A small network was shown many inputs. Here are its activations along a few directions, one row for each input.
Each table varies a few parts of the input and shows all the possible inputs, shuffled.
Descriptions start from the smaller parts, as in this example, which fits no table here: one of 8 places around a ring, together with either a single point or one of 11 places around a ring or (one of 2 separate values, together with one of 6 places along a line).
Shared parts are said once, and a part with two or three values counts as separate values.

Other details of the inputs vary at random and push rows far along two fixed directions, the same in every table; ignore that.

A family of inputs:
r1: [ 13 -23  22  -5 -11  18 -11 -20   3   0  13  -6 -41  -5  36]
r2: [ 16 -19  21  -5 -11  15 -17 -25   3  -3   6   1 -47  -5  40]
r3: [ 12  10   0  12  18   7   4 -10 -14  -2  -7  29 -12 -12 -11]
r4: [  9 -16   3   0  -5  17  -2  -7  -4   5  15   4 -32 -10  27]
r5: [  1 -23   7  -6  -8   2  -7  -7  -9   6  -6 -15 -51 -12  50]
r6: [ -7  -8   5 -12 -33   4 -10   0  41   2   7 -36  43  27   3]
r7: [ 16   7   1  14  23   3  14  -1 -17   3 -24  22  -4 -18  -4]
r8: [ -2  14  -3   8  21  -8   7  -4 -19  -4 -11  18  -6  -9 -25]
r9: [-26   1  -5 -15 -32 -13 -10  10  38   0   6 -41  50  32  -6]
r10: [  3  13 -16   8  15   6  11  17  -7   3   3  19  24  -5 -22]
r11: [ 11  15   7  13  25   3   9  -6 -13  -5  -4  31   1 -11 -24]
r12: [ -8 -13  -8 -17 -27  13  -9  13  37   9  13 -37  48  23  10]
r13: [  5 -18   7  -2 -14  17 -15 -14   5   4  16  -1 -44  -4  41]
r14: [-14  -4  12 -19 -30 -12 -15  -5  32  -7  -2 -38  31  27   2]
r15: [  0   4  -1   6  34   3  20   0 -29   3  -3  15  -5 -20 -31]
r16: [ 11   4 -13  10  24  12  14  13 -22   7   6  25  -1 -18 -12]
r17: [ 17 -17  19  -1 -21   4 -17 -22   5  -9   4   2 -49   2  44]
r18: [-16  -2 -10 -13 -22 -13  -6  20  25   5 -15 -39  41  19  10]
r19: [ -6  11 -15  -3 -32 -12 -13  15  35  -3  -3 -15  47  31   2]
r20: [ -2  19  -3  16  35  -7  16  -1 -31  -4  -7  31 -12 -18 -36]
r21: [  9 -20  15  -2 -15  19 -15 -21   6   0  14  -5 -48  -4  40]
r22: [ -2   4  -6   7  24  -2  15   4 -28   2   3  19 -18 -19 -15]
r23: [ 10   6   5   3  14   3  18   4  -3  -1  -1   9  34  -3 -31]
r24: [ 13   9   8   7  16  -3  12   1  -4  -1 -25  11  22  -7 -11]
r25: [ -3   4  -9   5  23  -4  20  10 -24   4   2  12   2 -15 -25]
r26: [ 15 -31  22 -10  -5  25  -7 -20   1   3  15 -11 -36  -9  35]
r27: [ -8  17   5   2  15 -13   8   1  -4  -7  -6   6  22   2 -35]
r28: [  3  24 -16  13   6  -4  -6   8   0  -2  -6  27  11   3 -12]
r29: [  9   0  -6   7  27  15  15   2 -18   8   4  23  -2 -19 -12]
r30: [-11  25 -12   8   6 -21   0   6  -3  -4 -10  15  14   5 -25]
r31: [  2 -11  20  -5 -15  -4 -21 -23  -3  -9   3  -4 -59   0  36]
r32: [ 15 -27  22  -7 -12  20  -8 -19   0  -1  16  -6 -45  -8  39]
r33: [-18  -9   5 -15 -30  -7  -8   1  30   0   6 -44  31  25  -1]
r34: [ 16 -16  11   4 -19   7 -15 -21  -1  -5   4   6 -57  -2  44]
r35: [  5  22  -3  13   5  -5  -1  -5   2  -6 -11  23  10   3 -19]
r36: [-10  12 -16   2  14  -7  12  20 -11   1   2   5  22  -3 -27]
r37: [ 10 -17   2   2  -4  22 -17 -10  -7   5  18  11 -62 -12  47]
r38: [ -5 -14   3  -8 -14   2 -15 -11   0   1   7 -11 -40  -1  33]
r39: [ -5 -17   6 -17 -29  13  -6  -1  38   5   9 -42  44  22   6]
r40: [-11   6 -10  -1  20  -3  17  12 -10   6   0   0  29  -5 -33]
r41: [ -7  15 -16   4  15  -8   0  10 -13   0  -5  14   3  -4 -15]
r42: [  9  21   5  10   7  -7  -2  -7   2  -9 -11  24  12   4 -20]
r43: [ 11  16 -10  17  12  -7   6   1 -15  -4  -8  36 -12  -8  -6]
r44: [ 13   9 -12  13  24   4  10  12 -19   7 -19  25  -3 -18   3]
r45: [ -5   5  -3   1  14  -6  19   8 -12   0  -2  -3  22  -4 -34]
r46: [ -6  24 -15  11  12 -25  10  10 -13  -6 -13  21  11   1 -28]
r47: [ -9  13 -10   7  22  -9  14   9 -16   3  -2  14  11  -8 -30]
r48: [  8 -22   7  -3 -13  18 -11 -12   3   7  17  -4 -42  -6  41]
r49: [ 12   1  -7   9  22  11  17   5 -20   6   5  24  -3 -19 -12]
r50: [-23  -3  -8 -15 -30  -7 -16  12  31   1  10 -37  29  26   8]
r51: [ 12   4  -1  10  21   9  20   2 -17   2   0  19   9 -14 -25]
r52: [ -5  12   5   1  17 -11  12   3  -8  -4  -5   3  22  -1 -35]
r53: [ -3  22   1   6   7 -26   8   3  -6 -13 -16  11  21   7 -32]
r54: [  6 -31  22 -12  -7  10  -3 -15 -12   0  15 -18 -50 -11  32]
r55: [ -5 -12   6 -14 -36   7  -7   0  39   0   9 -38  40  25   6]
r56: [ -1 -30   2 -11  -1  18  -9  -4 -13   9  19 -14 -54 -14  41]
r57: [  0 -26  14  -8 -11  10  -6 -15  -9   0  14 -16 -54  -9  33]
r58: [  7  10  -8   9  14  -2  12  10  -4   6 -21  13  21  -8  -5]
r59: [ -7  -4  -4  -4 -18  -4 -23  -4   2  -2   6  -6 -41   5  34]
r60: [  1   9   0   9  24 -10  16   4 -22   1 -26  10  -1 -16 -15]
r61: [-20   5 -14 -13 -40 -23 -16  17  36  -5  -1 -36  42  37   5]
r62: [  4  16 -16   8  11   3  -1   9  -2   2  -4  22  16  -1 -12]
r63: [-16 -13  12 -24 -24  -4  -3   3  34   0   6 -51  52  26  -9]
r64: [  3  11 -14   8  14   6   5  13  -4   5   3  17  17  -4 -15]
r65: [  1 -29   1  -9  -7  13  -7  -1 -15   7  20 -14 -55 -13  41]
r66: [  4   9   8   6  26 -13  16   2 -22  -3 -27  11   1 -15 -15]
r67: [-17  -7  11 -21 -31 -11  -4   5  35  -5   5 -48  52  29 -10]
r68: [-11  13 -16   3  15  -8   7  17  -9   3   1   5  20  -1 -26]
r69: [-18   3   0 -12 -41 -24 -12   4  37  -9  -6 -39  41  37  -3]
r70: [ -2  23  -3  14  20 -15   4  -5 -21  -8 -13  28 -15  -8 -25]
r71: [ -8  -2  -4 -13 -35   0 -16   2  42   2   3 -28  43  29  10]
r72: [  8  20  -9  17  14  -3   0  -3 -12  -2  -7  38 -12  -8  -8]
Description of these inputs: one of 2 separate values, together with one of 4 places along a line, together with either a single point or one of 8 places along a line.
Question: The inputs of r70 and r35 match in every part but the choice among 2 separate values. If r46 is changed in the same way as r70 into r35, which row does it become?
Answer: r43
Question: Change only the choice among 2 separate values in r48. List by row number the other rows that result.
Answer: r47
Question: Change only the place on the line of 8 in r68. List by row number the other rows that result.
Answer: r36, r41, r50, r56, r59, r61, r65
Question: Which other rows agree with r20 in the choice among 2 separate values and the place on the line of 4? List them by row number.
Answer: r8, r15, r33, r45, r57, r60, r69, r70
Question: Start at r26 and move only the place on the line of 4, one step at a time. The first step leads to r39. Which rows follow, in order?
Answer: r29, r12
Question: Change only the choice among 2 separate values in r7. List by row number the other rows that result.
Answer: r60

A family of inputs:
r73: [ -8  15  10  -4 -23 -20  -5  -8  28 -15  -8 -16  44  29 -29]
r74: [ 12  -9   5   9  31  15   8  -6 -36   6  -8  20 -51 -33  15]
r75: [  3 -10  25  -5 -26 -11 -13 -23  15 -10  -9 -17 -24  11  28]
r76: [-11  -8  20 -11 -21  -7 -22 -21  13 -10  10 -19 -30  13  18]
r77: [ 10 -13  13   1  34  20   9 -11 -36   3  18  22 -52 -31   2]
r78: [ -2   2   3  -3 -13  -2   7   9  28   2  -7 -20  58  16 -14]
r79: [ -6 -10  19 -10 -20 -12 -17 -17   9  -7 -14 -26 -27   9  28]
r80: [ -1   5  -3  -4 -16  -5   4   7  29   3  -9 -14  58  18 -11]
r81: [ 14  30 -14  18  22  -5   8  11 -13  -8  -7  44  19  -4 -33]
r82: [-14  27  -7  11  25 -33  17   6 -29 -11 -17  18   3  -6 -48]
r83: [ 11 -29  22 -13 -15  14   0 -10  11   3   6 -24  -9  -1  31]
r84: [  6 -12   0   0 -28  16 -17 -12  20   2  14  -7 -18  10  30]
r85: [  2  15  -6  -1 -20 -13  -6  15  31  -4 -13  -6  55  24  -3]
r86: [ 11   0  -8  15  24  11   1  -6 -30   8 -11  31 -54 -28  21]
r87: [ 11 -28  19 -13 -17  20  -4 -13  11   0  19 -22 -11   3  21]
r88: [ -4  12 -10   3 -20  -5   0   8  33   4 -11  -9  55  21  -8]
r89: [ -5  28 -20  17  29   0   9   8 -13   3   1  37  16  -8 -39]
r90: [-11 -21  -6 -12 -21   0  -7   2   4   6  14 -26 -23   4  29]
r91: [-14 -15 -13  -5 -25   0 -12   3   7   7  13 -21 -26   6  32]
r92: [  8 -22  13  -6 -21  19  -9 -12  15   1  17 -18 -15   5  24]
r93: [ 15 -16  12   2  36  15  13  -7 -40   6  -6  15 -48 -36  13]
r94: [ -7  15 -12  -6 -13 -14 -10  21  25  -2 -18 -15  52  22  -3]
r95: [ -6   8 -10   3  36  -9  30  18 -33   2  -1  11  18 -18 -44]
r96: [ -8 -11  -9 -10 -25  -8 -18  10   5  -1  11 -18 -26  10  37]
r97: [-15   7  -8 -10 -12  -1  -4   8  27   3  10 -16  52  21 -21]
r98: [ 12  20 -10  15  26   3  18   2 -15  -1  -3  36  22  -9 -41]
r99: [ -6 -20  10 -12 -14  17 -13  -7  12   4  23 -22 -18   4  23]
r100: [  1 -11  -4   8  26   6  13   1 -43   5   9  16 -60 -31   8]
r101: [  1  32 -16  12  29  -8   3  15 -16  -4  -1  40  16  -5 -34]
r102: [  3  19 -14  11  34  -4  18  10 -20   5 -22  25  22 -15 -31]
Question: What do these inputs look like to the network?
Answer: one of 5 places around a ring, together with either a single point or one of 5 places along a line
Question: The inputs of r78 and r99 match in every part but the place on the ring of 5. If r85 is changed in the same way as r78 into r99, which row does it become?
Answer: r101
Question: Start at r87 and move only the place on the line of 5, one step at a time. The first step leads to r92. Which rows follow, in order?
Answer: r98, r84, r81
Question: Change only the place on the ring of 5 in r97. List by row number the other rows that result.
Answer: r80, r90, r98, r102

A family of inputs:
r103: [-21   6  -2  -8 -12  -8   0   8  25   3  -7 -32  52  20 -23]
r104: [ -7   6   2   4   8  -5  -2  -9  -6   1  -7   6 -15  -6   0]
r105: [  2  -7   1   2  -1  -2   9  -2 -11  -1   1  -4 -13  -5  -3]
r106: [ -3  -9   7  -4  -6  -1   0   0  -3  -3  13 -11 -16   1   5]
r107: [ -4  34 -13   8  13 -11   2  10   8  -6 -11  19  55  13 -50]
r108: [ 21  -7   1  14  28  14  21  -7 -35   4   4  33 -36 -30  -4]
r109: [-11 -24  10 -22 -30   6 -22  -9  20  -1  16 -41 -16  15  30]
r110: [  6  20  -4  18  24   2   4  -6 -14   0 -13  34 -10 -13 -15]
r111: [  1 -18  -6  -7  -9  16  -4   6   5  10  13 -11 -10  -4  28]
r112: [ 12  20  -3  19  23  -3   9   0 -21  -7  -1  42 -14 -12 -20]
r113: [ -2 -18  -5  -4  -3   8  -7   2 -13   5   9  -8 -44 -11  33]
r114: [  5 -20   9  -3 -20  -1  -7 -17  -4  -2   7  -7 -50  -2  38]
r115: [ 12 -10   9  -3  10  11   7   0  -6   4  -4   1   0 -11   8]
r116: [ -9  16  -1  -4  -3 -22   5  12  16  -5 -21 -12  56  16 -25]
r117: [ -4   6   1  -2   7  -5  -6  -6  -9  -4   1   9 -16  -2  -4]
r118: [ 11   4   0  10  27   9  18   3 -22   1  10  27  -4 -18 -21]
r119: [-21  -6   6 -21 -51 -16 -17   5  49  -6  11 -50  47  41   8]
r120: [  7  18 -18  16  17   0   2   9 -17   2  -8  34  -9 -11  -5]
r121: [-13  -3   1 -11 -16   7  -2   4  35   8   2 -31  56  19 -10]
r122: [ -4   7 -14   5   9  -8   1   9 -13   3  -4  13 -14  -6   4]
r123: [  6  -1   0   0  20  14   4  -3 -13   3   9  14  -5 -12 -11]
r124: [  3  29 -14  14   4 -16  15  11   7  -7 -17  19  56  12 -47]
r125: [  2 -37  22 -20 -30   9 -19 -13  11   1   6 -42 -44   3  60]
r126: [ 11  -3   9   0 -11   1 -11  -6   9  -4 -10  -2  -8   4  23]
Question: The inputs of r118 and r119 match in every part but one. If r108 is changed in the same way as r118 into r119, which row does it become?
Answer: r114
Question: What do these inputs look like to the network?
Answer: one of 4 places along a line, together with either a single point or one of 5 places around a ring
Question: Start at r123 and move only the place on the line of 4, one step at a time. The first step leads to r109. Which rows follow, in order?
Answer: r117, r107
Question: Which other rows agree with r125 in the place on the line of 4? List them by row number.
Answer: r103, r105, r106, r109, r113
